[135 103 145 100] result: 100
[145 124  98 139 136] result: 136
[150 112 141 136 146 134 129] result: 129
[128 129 117 120 133 125 107] result: 107
[104 133 122 141] result: 141
[112 121 155 134 118 129 138] result: 138
[158 141 150 147 112 149] result: 149
[132 141 120 115 129 154 146] result: 146
[138 104 157 118] result: 118
[116 127 127 124 101 118] result: 118
---
[[108, 106, 126, 137, 116], [114, 143, 135, 118, 119], [138, 121, 148, 113, 125]]
148
[[111, 136, 129, 103], [151, 119, 125, 151], [109, 140, 130, 103]]
130
[[153, 134, 129, 147, 126], [123, 135, 126, 120, 132], [131, 126, 129, 131, 126]]
129
[[129, 136, 147, 127, 123], [128, 109, 112, 111, 148], [132, 104, 108, 132, 146]]
108
[[108, 111, 152, 118, 102], [107, 124, 146, 114, 138], [130, 131, 106, 134, 142]]
106
[[129, 127, 128, 98, 129, 129], [128, 128, 127, 115, 128, 129], [129, 127, 127, 149, 129, 128]]
127
[[130, 106, 131, 131, 122], [144, 133, 108, 123, 128], [111, 142, 138, 129, 133]]
138
[[134, 107, 124, 133, 110, 125, 126], [139, 135, 103, 133, 125, 130, 130], [128, 148, 99, 123, 134, 129, 123]]
99
---
[[101 126 136 115 131]
 [140 126 112 127 105]] result: 115

[128 105 149 130 127 137] result: 127

[[118 157 118 126 152]
 [ 98 155 135 143 146]] result: 126

[132 134 103 107 118] result: 107

[[113 147 138 114 130]
 [125 139 152 105 143]
 [138 111 105 152 115]] result: 114

[125 136 150 106 141 121] result: 141

[130 152 116 103 121 129] result: 121

[130 127 153 151 124] result: 151
---
[[131 143 139 116 138 136 128 130 122 139 123 126 112 127 117 123]
 [123 138 137 130 138 131 119 128 118 123 116 128 130 117 125 157]
 [123 155 134 142 139 130 134 130 114 128 117 112 117 122 116 110]
 [140 141 133 139 128 126 121 114 108 112 131 131 135 134 112 135]
 [139 158 137 127 140 127 108 145 119 131 114 125 115 111 118 141]
 [139 146 140 142 133 121 112 128 107 117 118 125 136 141 120 127]
 [129 136 140 128 141 117 137 126 116 132 113 120 120 121 120 109]
 [127 133 145 125 135 120 135 144 115 128 104 120 121 122 120 139]
 [120 140 133 129 124 125 134 154 101 123 123 132 120 137 119 136]
 [113 145 139 140 142 126 123 142 112 119 125 113 127 143 127 130]
 [126 143 135 123 145 140 116 142 116 115 125 123 120 128 114 130]] → 126

[[136 128 129 118 132 138 121 136 132 132 113 141]
 [133 151 129 130 138 145 123 138 119 124 136 134]
 [123 118 114 133 145 113 132 134 125 120 131 134]
 [104 125 123 126 128 134 115 129 141 128 145 138]
 [130 122 120 136 135 120 118 129 119 130 122 127]] → 130

[[134 126 146 117 130 130 130 125 124 136 118]
 [124 123 135 140 127 117 121 129 123 140 145]
 [133 126 146 117 129 130 130 125 124 136 118]
 [120 121 138 149 128 112 118 136 123 145 139]
 [131 126 131 128 126 125 124 119 122 132 153]
 [134 126 130 123 126 127 126 116 121 129 156]
 [133 126 133 124 127 127 126 119 122 132 148]
 [134 126 139 119 128 129 128 121 123 133 135]
 [122 121 140 144 128 115 120 135 124 145 134]] → 122

[[122 130 139 128 136 127 133 127 128 132 115 128]
 [123 121 137 127 135 127 111 142 127 112 118 128]
 [139 137 116 128 120 128 150 114 132 149 150 128]
 [119 126 144 127 139 127 123 134 126 123 108 128]
 [139 134 116 128 120 128 143 119 132 142 149 128]
 [126 130 135 128 133 128 133 126 128 132 122 128]
 [137 133 119 128 121 128 140 121 132 139 146 128]] → 137

[[117 117 146 127 146 143 121 116 128 118 114 127 128 123 124 139]
 [117 116 149 126 145 142 122 116 128 118 114 126 129 122 127 141]
 [120 127 134 116 138 119 127 147 134 133 141 127 134 126 109 110]
 [149 146 122 125 110 133 140 131 128 125 142 125 133 133 135 133]
 [133 128 123 144 119 134 126 108 124 123 117 121 124 131 146 146]
 [106 111 136 127 147 119 116 127 126 129 115 133 119 127 121 127]] → 106

[[130 125 127 129 129 126 128 126 126 126 127 131 129 128 127 126]
 [119 120 126 129 135 129 134 130 125 123 134 131 127 123 129 129]
 [104 106 119 130 144 129 148 131 124 115 140 143 130 114 132 128]
 [115 119 128 135 123 123 120 128 140 139 147 119 126 157 113 142]
 [117 117 124 130 136 129 137 129 125 121 133 131 125 120 131 126]
 [116 133 121 137 135 135 138 141 136 127 101 136 120 119 121 124]
 [135 127 130 125 127 129 126 126 125 123 134 125 131 126 133 127]
 [116 116 121 129 137 126 139 131 125 119 135 137 129 123 127 126]
 [124 129 127 131 128 128 127 127 135 133 125 128 127 134 120 132]
 [132 130 128 122 129 128 133 126 122 125 124 133 127 123 133 125]
 [129 134 124 128 134 133 133 133 125 118 114 138 127 108 132 119]
 [104 109 117 130 145 129 149 134 121 115 140 140 133 113 133 129]] → 104
